Small tables with named rows and columns. After each table, cells are looked up by row and column.

kiso =
|  | zub | pip | vurenin | tino | bom | gop |
|---|---|---|---|---|---|---|
| zof | 0.30 | -0.65 | -0.42 | -0.25 | -0.15 | 0.10 |
| zin | -0.30 | -0.29 | -0.48 | 0.21 | -0.70 | -0.65 |
| nizad | 0.15 | -0.05 | -0.28 | -0.10 | 0.03 | -0.19 |
| vinefi | 0.15 | 0.35 | -0.80 | -0.14 | 0.41 | -0.20 |
| tazav | -0.25 | -0.50 | -0.39 | -0.15 | -0.62 | -0.31 |
| malalob | -0.03 | -0.34 | -0.49 | -0.55 | -0.24 | 0.16 |
| sel | 0.14 | 0.06 | -0.37 | 0.02 | 0.05 | -0.44 |
| lotigo | 0.05 | -0.34 | -0.53 | -0.62 | -0.19 | 0.26 |
| tuma | -0.13 | -0.53 | -0.32 | -0.17 | -0.33 | -0.30 |
| sefugum | -0.28 | -0.57 | 0.54 | 0.00 | -0.72 | -0.09 |
| sezuk | -0.27 | -0.18 | -0.30 | -0.07 | -0.30 | -0.34 |
| veduron | 0.37 | -0.34 | -0.73 | -0.79 | 0.00 | 0.57 |

tuma, vurenin: -0.32
veduron, vurenin: -0.73
veduron, bom: 0.00
lotigo, vurenin: -0.53
nizad, pip: -0.05
nizad, gop: -0.19
tazav, tino: -0.15
sezuk, gop: -0.34
lotigo, tino: -0.62
sezuk, tino: -0.07
lotigo, pip: -0.34
zof, pip: -0.65
malalob, bom: -0.24
sezuk, zub: -0.27
malalob, vurenin: -0.49
sefugum, bom: -0.72
malalob, gop: 0.16
vinefi, vurenin: -0.80

mefogev =
,vime,pako
tarabo,143,63
somatos,120,125
tedol,191,70

tarabo, pako: 63
tedol, vime: 191
somatos, vime: 120
somatos, pako: 125
tarabo, vime: 143
tedol, pako: 70
Row with the largest vime: tedol

vitutu.tsv
	vut	mekaz	ror	seb	vuk	libuge
loz	93	139	135	161	136	116
zoze	229	98	190	154	145	211
kurep	120	186	160	183	76	120
kod	120	184	86	91	77	182
zomileb	26	155	66	146	187	211
vogis	171	148	118	148	124	112
tovogo	193	84	96	86	161	103
ven	137	101	138	124	157	169
zabap	183	64	106	99	179	115
dusulev	166	139	113	148	92	91
bazim	136	118	136	136	138	125
kufada	145	197	83	176	81	91
bab	98	178	200	151	111	89
venud	106	113	149	135	146	158

kod, vuk: 77
zoze, ror: 190
venud, seb: 135
kufada, seb: 176
bab, libuge: 89
zomileb, ror: 66
tovogo, mekaz: 84
zabap, vut: 183
bazim, vuk: 138
zomileb, libuge: 211
Which row has the largest seb? kurep

Table sagoli
         vonak  met  luzerum  neb
nefibat     10   49       62   13
misite       9   16       70   42
gib         77   27       12   25
fuze        28    9       25   74
vob         17   12       35   71
zinuge      68   17       11   42

luzerum of misite: 70
vonak of fuze: 28
neb of vob: 71
met of vob: 12
vonak of zinuge: 68
vonak of nefibat: 10
met of fuze: 9
luzerum of gib: 12
vonak of misite: 9
met of nefibat: 49
neb of nefibat: 13
luzerum of vob: 35
neb of fuze: 74
neb of zinuge: 42

Table boz
,dak,vekemem,ruzagu
dit,-20,-27,-11
dugofod,-34,-8,-59
nen,84,-88,-81
kub,-57,-50,-29
lirebo,-22,16,-64
kazuba,-38,-31,-40
nubat,-25,9,-71
vire,-19,-33,-6

What is the dak of kub in boz?
-57
What is the ruzagu of nubat in boz?
-71
What is the ruzagu of dugofod in boz?
-59
What is the dak of nen in boz?
84
What is the vekemem of lirebo in boz?
16
What is the vekemem of vire in boz?
-33
What is the dak of dugofod in boz?
-34
What is the dak of nubat in boz?
-25
What is the dak of vire in boz?
-19
What is the ruzagu of kub in boz?
-29
What is the vekemem of kazuba in boz?
-31
What is the vekemem of dugofod in boz?
-8
What is the dak of kazuba in boz?
-38
What is the ruzagu of vire in boz?
-6
What is the vekemem of kub in boz?
-50
What is the vekemem of nen in boz?
-88

des =
         lop  siko  tar  loze  rin  pokegom  lef  lodofe  dozev  narumo
dur       97   172  134   184   88       91  174     102     92     128
biz       65   125   48    94  117       96   94      95     73     130
turon    176   110  192   149  125      134  144     145    175     128
fogaduk   73   104   60    92  129       90   72     116    101     170
bavunoz   88   136  122   136  139      125   76     190    116     190
maz       66   115   53    95  124       92   80     110     86     157
gubel     85    88   67    87  132       88   69     114    118     177
voba     154   117  180   140  140      148  108     185    164     151
mukud     84   128   55    89  110      110  118      73     71      82

lop of maz: 66
narumo of turon: 128
narumo of fogaduk: 170
lodofe of bavunoz: 190
lodofe of mukud: 73
lef of dur: 174
pokegom of turon: 134
loze of voba: 140
Row with the largest dozev: turon

